These are the activations of a small neural network, seen along a few directions. Each row is one input.
In each table, some parts of the input vary, and every possible input appears once, in random order.
Descriptions start from the smaller parts, as in this example, which fits no table here: one of 5 places around a ring, together with either a single point or (one of 2 separate values, together with one of 4 places along a line) or one of 11 places along a line.
Shared parts are said once, and a part with two or three values counts as separate values.
In the rows, zero is written as 128.

Other details of the inputs vary at random and push rows far along two fixed directions, the same in every table; ignore that.
These rows show it; all are for the same input, with only those details redrawn:
| 148 | 116 | 139 | 118 | 148 | 149 |  62 | 168 |  46 |  98 | 200 |  87 | 147 | 135 |
| 125 | 142 | 108 | 121 | 128 | 161 |  99 | 126 | 169 | 135 | 105 | 140 | 127 | 130 |
| 148 | 116 | 137 | 117 | 148 | 149 |  63 | 167 |  48 |  98 | 198 |  90 | 147 | 134 |
| 119 | 162 |  79 | 115 | 123 | 201 |  70 | 115 | 233 | 148 |  62 | 157 | 123 | 135 |
| 149 | 117 | 136 | 117 | 148 | 155 |  55 | 169 |  48 |  98 | 200 |  86 | 148 | 136 |
| 124 | 142 | 106 | 121 | 128 | 162 |  99 | 126 | 172 | 135 | 102 | 141 | 126 | 130 |
| 126 | 155 |  87 | 114 | 129 | 200 |  56 | 127 | 197 | 137 |  91 | 142 | 130 | 137 |
| 120 | 104 | 165 | 141 | 123 |  43 | 234 | 116 | 102 | 133 | 133 | 146 | 117 | 106 |

A family of inputs:
r1: | 116 | 117 | 155 | 142 | 119 |  48 | 243 | 104 | 136 | 142 | 108 | 158 | 112 | 108 |
r2: | 113 | 104 | 145 | 152 | 105 |  42 | 248 |  89 | 136 | 141 |  93 | 151 | 107 | 114 |
r3: | 124 | 152 |  83 | 127 | 116 | 161 | 112 |  99 | 209 | 142 |  65 | 148 | 117 | 142 |
r4: | 124 | 133 | 121 | 125 | 127 | 136 | 128 | 124 | 154 | 135 | 111 | 142 | 126 | 124 |
r5: | 173 | 116 | 142 | 130 | 131 | 163 |  39 | 140 |  22 | 108 | 202 |  72 | 168 | 142 |
r6: | 126 | 139 | 112 | 129 | 124 | 139 | 125 | 118 | 159 | 132 | 105 | 133 | 122 | 134 |
r7: | 121 | 136 | 105 | 128 | 121 | 151 | 112 | 120 | 172 | 135 |  95 | 138 | 121 | 132 |
r8: |  83 | 162 | 117 | 102 | 157 | 151 | 133 | 171 | 214 | 130 | 105 | 156 | 100 | 124 |
r9: | 116 | 135 | 104 | 129 | 115 | 155 | 113 | 113 | 183 | 140 |  83 | 142 | 121 | 131 |
r10: | 132 | 109 | 158 | 155 | 104 |  42 | 243 |  80 | 113 | 147 | 108 | 146 | 122 | 113 |
r11: | 108 | 104 | 200 | 114 | 180 |  40 | 199 | 215 |   8 |  82 | 247 |  95 | 116 | 114 |
r12: | 130 | 140 |  96 | 126 | 123 | 154 | 102 | 115 | 164 | 129 | 100 | 130 | 123 | 141 |
r13: | 135 | 112 | 158 | 156 | 104 |  38 | 249 |  75 | 112 | 147 | 107 | 146 | 122 | 116 |
r14: | 135 | 156 |  86 | 131 |  98 | 209 |  63 |  79 | 220 | 165 |  49 | 150 | 140 | 138 |
r15: | 147 | 149 | 109 | 135 | 108 | 168 |  94 |  87 | 165 | 151 |  90 | 134 | 143 | 138 |
r16: | 124 | 102 | 150 | 147 | 117 |  44 | 228 | 107 |  99 | 127 | 127 | 134 | 113 | 118 |
r17: | 163 | 116 | 131 | 129 | 131 | 159 |  49 | 140 |  42 | 107 | 187 |  79 | 157 | 144 |
r18: | 146 | 113 | 138 | 118 | 146 | 148 |  64 | 167 |  48 | 100 | 197 |  90 | 146 | 133 |
r19: | 117 |  96 | 169 | 144 | 118 |  41 | 235 | 115 |  95 | 134 | 134 | 144 | 118 | 104 |
r20: |  80 | 116 | 174 | 121 | 151 |  47 | 241 | 170 | 127 | 122 | 147 | 150 |  96 | 103 |
r21: |  81 | 159 | 120 | 102 | 155 | 148 | 138 | 170 | 213 | 132 | 104 | 159 | 100 | 121 |
r22: | 136 | 149 | 105 | 138 | 101 | 168 | 109 |  78 | 195 | 163 |  63 | 150 | 137 | 132 |
r23: | 160 | 112 | 129 | 130 | 126 | 166 |  42 | 138 |  46 | 109 | 181 |  79 | 157 | 144 |
r24: | 148 | 116 | 130 | 121 | 145 | 156 |  51 | 167 |  47 |  94 | 197 |  78 | 145 | 142 |
Describe the family of inputs behind these rows.
Answer: one of 4 places along a line, together with either a single point or one of 5 places along a line
List by row number the other rows that have the place on the line of 4 in common with r23.
Answer: r2, r9, r14, r19, r20
Change only the place on the line of 5 in r6. List by row number the other rows that result.
Answer: r1, r3, r13, r15
List by row number the other rows that have the place on the line of 4 in common with r5.
Answer: r4, r8, r10, r12, r24
